These are the activations of a small neural network, seen along a few directions. Each row is one input.
In each table, some parts of the input vary, and every possible input appears once, in random order.
A made-up example of a description, with smaller parts first: one of 4 places along a line, together with either a single point or one of 11 places around a ring or (one of 3 separate values, together with one of 5 places around a ring).
Shared parts are said once, and a part with two or three values counts as separate values.

Other details of the inputs shift rows strongly along two fixed directions, in all tables alike. That doesn't count.

Table:
row 1: [ -3   9 -12   5  19  17  -2 -15   0   5  10  -5]
row 2: [ 23 -26   5 -21  -1 -37 -31  42  27   8 -30   7]
row 3: [ 12  -6  -7  -1   9   0 -19  11  13  15 -12  -5]
row 4: [ -2   6   3  14   7  -5 -18  23  20   9 -13   0]
row 5: [-27  39   6  18  27  25  15 -28 -26  -7   7 -11]
row 6: [ 10 -46 -16  -2 -39   9  49 -14 -23 -19  31   2]
row 7: [  1 -32  -3  22 -33   2  55 -15 -15 -25  23  -9]
row 8: [ 14 -27   1  -9  -4  -3   8   7  -4 -10  -6 -10]
row 9: [ -4   6   2   0  25  13  -6 -17  -9   0  -1  -8]
row 10: [ -2   0  -9   3   5  13  -4 -15 -12  14   8   7]
row 11: [ -9  27  -8   9  36  20 -21 -22   0  20   0  -5]
row 12: [-12  33 -16  14  29  27  12 -42 -19   2  19  -6]
row 13: [ -8  36  16   5  25  -3 -35   6   4   5  -4 -13]
row 14: [-22  35  -3  12   2  20   6 -23 -25  12  19  -6]
row 15: [ 14 -30  -1 -16  -5 -25  -4  23  15  -9  -8   9]
row 16: [-22  49   6   5  12   4 -27 -19   2  13  -1  -2]
row 17: [  9 -34  -2   8 -48  -3  49  -8 -12 -24  30 -21]
row 18: [ 28 -19   8 -12   7 -24 -34  39  23   1 -28  -1]
row 19: [  7 -20  -6 -13 -18  -2   5  -5   2  -1  -9   4]
row 20: [ -1  -9   0   4 -24  -3   3  20  -2   4   2   3]
row 21: [ 12 -26 -11 -11 -31  -5  23  -4   0 -18   0   5]
row 22: [  6 -23   9  -1 -20  24  75 -33 -32 -33  35 -11]
row 23: [ -9   9   0  20  -2   0   1  -4 -10   5   7  10]
row 24: [ 19 -33  -5 -14 -22 -19  -9  19  22 -11 -12  16]
row 25: [ 13 -25   8 -11 -30   2  30  -3   7 -12   7  12]
row 26: [-30  54   4  18  28  11 -21 -28  -3  11  -8  11]
row 27: [ -9 -26  -1   5 -43   4  53 -18 -15 -26  12   0]
row 28: [-27  55  10  11  39  22 -16 -13 -13   7  -4 -12]
row 29: [ 17 -41  -7  -5 -28   2  55  -9 -22 -37  17 -13]
row 30: [ -3  39   5   8  35  22 -10 -13   8  20   6   2]
row 31: [ -3  34  -4  -5  22   1 -36 -10   8  19 -23   8]
row 32: [-32  60   4   6  22  17 -23 -25  -3  17  -3  -2]
row 33: [ 27 -32  -4 -12 -14 -20 -34  44  22  18 -21  13]
row 34: [-19  18   8  10  15  -6   3 -10  -7  -2  -1   4]
row 35: [ -7 -13   5  -7 -17  18  77 -41 -33 -22  35  -4]
row 36: [  8   2   5   3 -14 -18 -33  29  13  15  -1   4]
row 37: [  7 -17  17 -16 -11 -35 -32  52  31   5 -21   1]
row 38: [  0  -4 -17   6  -8  16  30 -29 -29  -7  26   6]
row 39: [  7 -37  -3 -17 -18 -10  27  -1  -9  -9   0  -5]
row 40: [ 18 -23  20   4   0 -32 -35  53  32  -7 -27   7]
row 41: [ 11 -10  19  -7  -2 -21 -36  48  27   0 -19  -7]
row 42: [-27  52  -2  21  28  20 -18 -15 -14  22   1   8]
row 43: [ -9  -6 -13  -5 -12  19  30 -38 -17 -14  17   2]
row 44: [-21  27   2   3  -2   9  -3  -9   0   3  -6   1]
row 45: [  0  26   1   0  43   3 -32   1   6   3 -10   2]
row 46: [ 14   5   8  -3   6   0 -22  23  18  22  -2  20]
row 47: [  4 -10  -6 -12  -1 -10  11   2  -3  -8  -2   1]
row 48: [ 11 -17  17 -14 -13 -42 -35  49  32   3 -16   0]
row 49: [-30  34   5   2  15  11  12 -18 -17   2   5  -8]
row 50: [-21  41  -6   0  33  22 -26 -37  -4  19  -8   7]
row 51: [ 17 -19   8  -1 -15 -24 -33  53  39   9 -17  -5]
row 52: [ 14 -42   0 -21 -11 -23  -3  28  18  -8  -7   6]
row 53: [ -5  40 -11   7  27  14 -22 -19 -15  27  -3   6]
row 54: [  0 -24  11  -5 -14 -25   1  33  15  -8 -14   5]
row 55: [-20  17  -4  -4  25  14   8 -36 -19   6   6  -3]
row 56: [ 12 -28   0  -8   0  -1   6   8   2 -17   3  -5]
row 57: [ -2  10   3   8   4  -2 -20  26  20  11 -12  -6]
row 58: [ 21 -42 -13   2 -35   2  53 -15 -17 -19  17 -15]
row 59: [ 15   3 -10   1  11  -3 -18  16  17   7  -9  -1]
row 60: [ 14 -19 -16  -1 -22   2  21  -1 -14  -6  12   6]
Each input here is: one of 5 places around a ring, together with either a single point or one of 5 places along a line or one of 6 places around a ring.
Q: Changing only the place on the ring of 5 turns row 22 into row 30. The same change can be made to row 40. Which row results?
A: row 7
Q: Changing only the place on the ring of 5 turns row 6 into row 56. The same change can be made to row 38. Which row results?
A: row 45
Q: Change only the place on the ring of 6 in row 50. List by row number the other rows that result.
A: row 19, row 21, row 24, row 31, row 43
Q: List by row number the other rows that have the place on the ring of 5 in common with row 15.
A: row 2, row 34, row 35, row 37, row 39, row 47, row 48, row 49, row 52, row 54, row 55
Q: Change only the place on the ring of 6 in row 59. List by row number the other rows that result.
A: row 1, row 3, row 11, row 12, row 58
Q: Change only the place on the line of 5 in row 27. List by row number the other rows that result.
A: row 16, row 26, row 32, row 44

Table:
row 61: [-16  26   9   9  17  -6 -30  13  10   8 -16  -6]
row 62: [ -1  15   7  -3  35  -7 -36  16  18   6 -26  -1]
row 63: [-13  20   6  18   4   9  11 -10 -13  -5  14 -12]
row 64: [  3   9  -4  -1  19  19  12 -19 -13   3  12  -9]
row 65: [-12  27   3  -2  11  -9 -34   5   9  12 -15  -4]
row 66: [-14  21   4  -8   6  -1  -8 -14   0   4  -6   8]
row 67: [ -1   0   1   7  10  13  31 -20 -19 -17  16 -12]
row 68: [  5 -28   9   3 -29  -4  40   5  -3 -23  15   2]
row 69: [  1  -2 -19   6  12  18  12 -29 -13  -1   7   1]
row 70: [-1 14  5  0  6 10 -2 -1  3 11  6  8]
row 71: [  2 -20  -2 -10 -27   1  33 -12 -16  -6  16   6]
row 72: [  4 -13  15  -7  -4 -26 -29  42  34   1 -28  14]
row 73: [-6 15 -3  1  0  1 -9 -2 -9 13  4 -5]
row 74: [ 12 -44  -6 -17 -29  -8  39 -10 -12 -28   7  -9]
row 75: [  8   6  -4 -13  22  -2 -24   5   3  14  -8   2]
row 76: [ 38 -74  -4  -9 -53 -32  -3  50  35  -9 -16  25]
row 77: [  2  11 -12  13   2  -1 -29   9  11  16 -10   6]
row 78: [-12  19  -4  13  -3  24  27 -28 -26   1  27 -15]
Q: What do these inputs look like to the network?
A: one of 3 separate values, together with either a single point or one of 5 places around a ring
Q: Changing only the choice among 3 separate values turns row 74 into row 65. The same change can be made to row 69. Which row results?
A: row 77
Q: Start at row 62 and move only the place on the ring of 5, one step at a time. The first step leads to row 74. Which rows follow, in order?
A: row 75, row 64, row 67

Table:
row 79: [ 13   5  18 -14  28 -30 -76  58  69  12 -62  36]
row 80: [ 19 -73  23 -17 -27 -32  33  19  -3 -32   6 -16]
row 81: [  1 -26   2 -15 -55  -8  29  -7  -8 -27 -15   1]
row 82: [-19  19  12  -9  36   1 -21  -9  16  -5 -25 -16]
row 83: [-10  58  -7   1   6   0 -60  11  23  27  -7   4]
row 84: [ 14 -54   4  -6 -25  -6  58  12 -10 -26  22 -30]
row 85: [-24  34   3  -8  10   0   7 -29 -25   8  10  -1]
row 86: [ -3  28   4  19   8  21   1 -18   6  14  25  12]
row 87: [-14  14 -21  28   6  12  33 -23 -40 -18  16 -27]
row 88: [-10   9  -4   9   7  31  51 -20 -16  -5  29   1]
row 89: [ 69 -90 -47 -38  -4 -21 -21  20  25  14  -6  21]
row 90: [-18  25   4  36  13  22  -6 -22 -12  20   3  16]
row 91: [ 27 -42  13 -14 -22 -21  13  36  13 -28 -14  24]
row 92: [-30  30 -14  24 -15  16  -7 -21 -28  16   8  -3]
row 93: [-27  32  -3  -3   1  20  20 -31 -29  12  15  -7]
row 94: [ 11  31  13   9  32  -7 -52  23  21  19  -5 -15]
Q: What do these inputs look like to the network?
A: either a single point or (one of 3 separate values, together with one of 5 places along a line)
Q: Start at row 82 and move only the place on the line of 5, one step at a time. The first step leads to row 80. Which rows follow, in order?
A: row 84, row 94, row 87

Table:
row 95: [ 58 -50  -2  -4  -4 -20 -56  74  59   8 -36  13]
row 96: [ -6   0 -16   2  30  20  24 -34 -36  -8  21 -37]
row 97: [-11  51  16  26  12  23  -2  -2  -4  11  19 -23]
row 98: [ 25 -40 -24  10 -23  20  44  -9 -15  -5  26 -23]
row 99: [  4  -3  -8 -18  -8 -14 -28  -8  27   8 -14  23]
row 100: [ -2 -23  27   3 -27 -12  44   6 -22 -36  28 -39]
row 101: [ 11  12  -1 -23  32 -26 -45  13  29   5 -34  15]
row 102: [ 21  -9 -19  11  -1  -1 -35  15   6  19  -9  24]
row 103: [ 50 -47  16 -25   1 -21 -40  77  64  17 -32  31]
row 104: [ -7  51   4  -6  85   7 -47 -17  12   8 -12   3]
row 105: [ 33 -48  -7 -21 -30 -38 -68  55  52  12 -46  19]
row 106: [ -7  28   9  19 -19  -6 -19  24  -3  17  16   1]
row 107: [ 10 -56  17 -13 -81 -33  66  20 -21 -46  18 -31]
row 108: [  5  59  -4  10  68  27 -45 -15  25  28  -7  16]
row 109: [-63  66  10  25   3  18   3 -36 -10   3   0   3]
row 110: [  2   0 -15  -8  10   4   5 -24 -21 -12 -13  -8]
row 111: [-35  31 -35   6  -4  39  33 -82 -53  13  31 -25]
row 112: [ 24 -73  -8 -13 -62   0  73  -3 -21 -16  31  30]
row 113: [  3   8 -15 -15  24 -16 -37  11   1  19 -25 -17]
row 114: [-27  27  10   0 -38  -2   0  -7  -9   2  12 -16]
row 115: [-10  36   9 -31  50  -3 -37  -1   8  21 -32  17]
row 116: [-14  10  41  12  30 -31 -42  55  38  -6 -33  -4]
row 117: [-16  19 -15  10  40  44  45 -73 -56 -27  28 -28]
row 118: [-21  37  11 -16  68  30   9 -40 -24   1   9   0]
row 119: [-25 -16  17   9 -38 -15  59  -2 -17 -40   1 -11]
row 120: [  4 -55  17  27 -62   0  80  17   3 -42  22  -9]
row 121: [ -4 -44   9  26 -67 -19  47  31   1 -23  15  17]
row 122: [  4  -2 -31  14  -7  11  -1 -11 -23  27  20   0]
row 123: [  5 -26   3 -33 -25 -10  -6   5  18  10 -15  26]
row 124: [-11  58 -17  15  43  23 -27 -39  -8  30  11  32]
Q: Changing only one part turns row 119 into row 120. The same change can be made to row 113. Which row results?
A: row 98
Q: What do these inputs look like to the network?
A: one of 5 places around a ring, together with either one of 2 separate values or one of 4 places along a line
Q: Change only the place on the line of 4 in row 98. List by row number the other rows that result.
A: row 95, row 103, row 108
Q: Change only the choice among 2 separate values in row 109. List by row number the other rows that result.
A: row 114
Q: Change only the choice among 2 separate values in row 106. List by row number the other rows that result.
A: row 121

Table:
row 125: [ -9 -20   4  -6 -43   5  45  -3 -21  -3  23 -20]
row 126: [-28  32   4  48   8  14  29 -16 -27 -14  25 -22]
row 127: [ 56 -60   7 -29  19 -18 -17  43  41  -9 -11   1]
row 128: [  6  40  -5  -6  37   2 -68  13   5  42  -5  -6]
row 129: [-59  57   5  22  12  16   8 -41 -32   3  14 -30]
row 130: [ 12 -34  11 -11 -68  -7  62   3 -14 -27  20  -5]
row 131: [ 11 -37  -7 -17 -36 -10   5  13   1  12  16   2]
row 132: [ -3 -42  24  -3 -63 -49   0  50  40 -22 -23  12]
row 133: [ 14 -44   1 -21 -54 -19  15  13  21   1   8  34]
row 134: [  6 -28  -3 -36   8   0  46 -38 -33 -21  16   8]
row 135: [ 37 -57 -30  -8 -39 -12  -3  16  -3  -2  -4 -14]
row 136: [ 24  -2   3 -20 -11 -21 -44  30  30  18 -12  23]
row 137: [-13  50  22  17  36  11 -46  29  28  29 -19  26]
row 138: [ -1  17 -28  -2  -6  16  -2 -40 -13   6  -1   9]
row 139: [ 23 -30 -14 -37  30 -29 -42  15  20   3 -47  21]
row 140: [ -6   9   8   0  32  46  79 -55 -41 -31  37 -35]
row 141: [ 24 -52 -25 -16 -35 -24 -34  36  28  17 -23   7]
row 142: [-34  53  15   2   3  14   2 -19  -1  19   1  15]
row 143: [ -1 -38  22  26 -42 -22  20  39  20 -32  -7   6]
row 144: [ 22 -49   5  19 -50  -1  67  25 -16 -22  34 -10]
row 145: [ -1  36   5  11  40  10 -59  17  28  37 -10  40]
row 146: [ 20  -7 -24  -2  49  29  10 -41  -7 -10  -3 -13]
row 147: [  8  13 -12  22  13  21  10 -11 -17  15  34   6]
row 148: [-30  44  25 -15  66 -26 -57  17  14  -4 -46  -3]
row 149: [ 13  32 -26  28  44  10 -63  15  17  39 -18  15]
row 150: [-25  31   8  18   3  -4  -9  -6 -21  -7   5 -41]
row 151: [ -1 -13   0   2 -40  19  67 -25 -50 -18  40 -39]
row 152: [-23  49  20   9   9 -21 -48  18  21   3 -26  -3]
row 153: [-32  49  14  19  65  31  21 -47 -18 -29   9 -39]
row 154: [ 20 -45 -17 -17 -43 -28 -28  27  43  10 -30  37]
row 155: [-10  25 -24  26  22  34  -6 -35  -7  15  -4  26]
row 156: [-23  23  13 -23  33  13  39 -39 -39 -16   6  -6]
Q: Changing only one part turns row 150 into row 135. The same change can be made to row 148. Which row results?
A: row 139
Q: What do these inputs look like to the network?
A: one of 4 places along a line, together with either one of 2 separate values or one of 6 places around a ring
Q: List by row number the other rows that have the place on the line of 4 in common with row 145.
A: row 127, row 128, row 131, row 133, row 134, row 136, row 147
Q: Change only the choice among 2 separate values in row 140. List by row number the other rows that result.
A: row 156
Q: Start at row 149 and move only the place on the line of 4, one step at a time. The first step leads to row 147. Which rows follow, in order?
A: row 144, row 126
